Each row below holds a small network's activations on one input, seen along a few directions.
In each table, some parts of the input vary, and every possible input appears once, in random order.
A made-up example of a description, with smaller parts first: one of 3 separate values, together with either a single point or one of 11 places around a ring or (one of 5 places around a ring, together with one of 6 places along a line).
Shared parts are said once, and a part with two or three values counts as separate values.
In the rows, zero is written as 128.

Other details of the inputs vary at random and push rows far along three fixed directions, the same in every table; ignore that.

A family of inputs:
R1: [119 127 133  86 152 167 120 143 150 115 162]
R2: [148  87 113 115 122 150  79  91 130 119 169]
R3: [142 147 115 112 179 146  93 183 135 114 134]
R4: [106  95 128 131 118 190 103  79 127 143 167]
R5: [146  87 130  89 164  59 128 132 100 198  33]
R6: [120 191 103 170 113  89 164 193 122  75  74]
R7: [ 99  88 112 130 120 176 117  81 121 142 178]
R8: [108 152 133 213  28 142 192  76 160  73  88]
R9: [ 75 136 136 186  18 145 179  79 161  55  79]
R10: [117 144 121  80 171 132 140 182 135 123 155]
R11: [136 138  95 112 159 140  89 135 143 110 171]
R12: [123 166 122  72 167 122 129 166 142 128 161]
R13: [135 129 140  89 158 138 106 130 135  96 173]
R14: [119 124 106 108 145 178 100 160 150 124 157]
R15: [107 146 142 127 191 158  99 171 119 127 136]
R16: [154 116 155 109 161  48 109 137  61 233  39]
R17: [135  22 143 113 108  99 100  42 119 204  13]
R18: [125 118 110 121 164 171  84 154 149 105 146]
R19: [117 143 138 109 141 155 111 138 110 136 194]
R20: [151  52 144 137 102  71 114  57  60 220  54]
R21: [118 142 142  99 158 102 121 197 146 140 177]
R22: [128  99  89 111 105 158  96  81 147 137 176]
R23: [154 199 128 119 121  63 164 240  85 139  80]
R24: [124 137 120  92 168 135 107 121 148 102 169]
R25: [122  90 130 122 106 163 115  87 100 141 193]
R26: [166 121 142 123 164 143 129 135 129 111 191]
R27: [153 184 153 100 164  55 158 219  91 123  78]
R28: [155  76 109 117 120 149  90  99 116 116 175]
R29: [123 162 145 201  18 117 194  78 145  76 108]
R30: [117 137 134 130  69 142 161 114 132  66 168]
R31: [154  95 142 110 153  85 136 143 118 244  22]
R32: [147  30 141 110 106  95 103  35 115 201  20]
R33: [129 133 137  77 138 145 120 137 137 115 183]
R34: [ 67 147 134 221  16 156 174  72 135  73  84]
R35: [158  90 140 126 140 149 108  75 144 128 176]
R36: [154 196 151 138 189  79 159 220 121 144  53]
R37: [134 199 107 116 150  68 164 246 104 150  62]
R38: [102 189 129 160 156 107 155 187 103 101 110]
R39: [144  24 147 126 105  46  96  61 119 223  55]
R40: [ 84 232 128 189  70  98 187 153 116  83  99]
R41: [114 134 137 131 175 171  95 135 122 117 161]
R42: [138 117 118 130 183 151 130 136 149 114 172]
R43: [102 145 119 212  32 131 205  81 156  71 106]
R44: [159 126 141 110 143 150 140 143 130 129 199]
R45: [150 161 126 113 199 120 124 156 146 130 161]
R46: [112 147 121 125 173 145  99 121 122 124 181]
R47: [137 103 116 122 125 158 123  68 160 146 183]
R48: [131  73 128 141 154 177 102  84 163 132 148]
R49: [121 207 124 169  50  93 173 172 122  76  93]
R50: [118  98 103 150  67 175 116  77 151 107 136]
Description of these inputs: one of 2 separate values, together with either a single point or (one of 4 separate values, together with one of 6 places along a line).
The inputs of R26 and R44 match in every part but the choice among 2 separate values. If R48 is changed in the same way as R26 into R44, which row does it become?
> R31
Which other rows does R3 become when the choice among 2 separate values takes its other values? List them by row number.
> R50
Which other rows does R1 become when the choice among 2 separate values takes its other values? List them by row number.
> R32
A walk changes only the place on the line of 6. It starts at R17 and steps to R32. List the rest of the walk in order.
> R5, R24, R13, R27

A family of inputs:
R51: [ 98 167 121 116 167 184 123 170 147 109 188]
R52: [121 202 121 163  75  78 182 189 128  62  60]
R53: [114  69 136 167  99 147 124  41 131 151 106]
R54: [100 190 150 174 110 102 185 164 120 123  54]
R55: [142  73 120 130  82 103 104  70 130 132  90]
R56: [ 88  71 110 179  40 183 114  24 129 105 136]
R57: [124 156 131 102 221 148  87 184 111 140 174]
R58: [181  97 138  47 153  54 126 144  79 228 143]
R59: [103  59 118 165  61 161  95  20 117 127 121]
R60: [175  76 130 107 159  88 110 112 124 182  82]
R61: [110 141 125 148 174 185 107 134 142  87 209]
R62: [163 110 150  95 124  84 128 120  54 243 125]
R63: [111 128 109 124 108 198 125 105 195  46 224]
R64: [140 180 133 162 102  69 163 149 123  87  57]
R65: [ 93 141 110 120 148 204 110 152 145  97 207]
R66: [148 157 137  71 213 144 126 198 158 118 173]
R67: [173  81 145  75 194  94 106 138 129 199  94]
R68: [117 207 121 160  72  80 190 190 142  69  60]
Describe the family of inputs behind these rows.
> one of 2 separate values, together with either a single point or one of 8 places around a ring
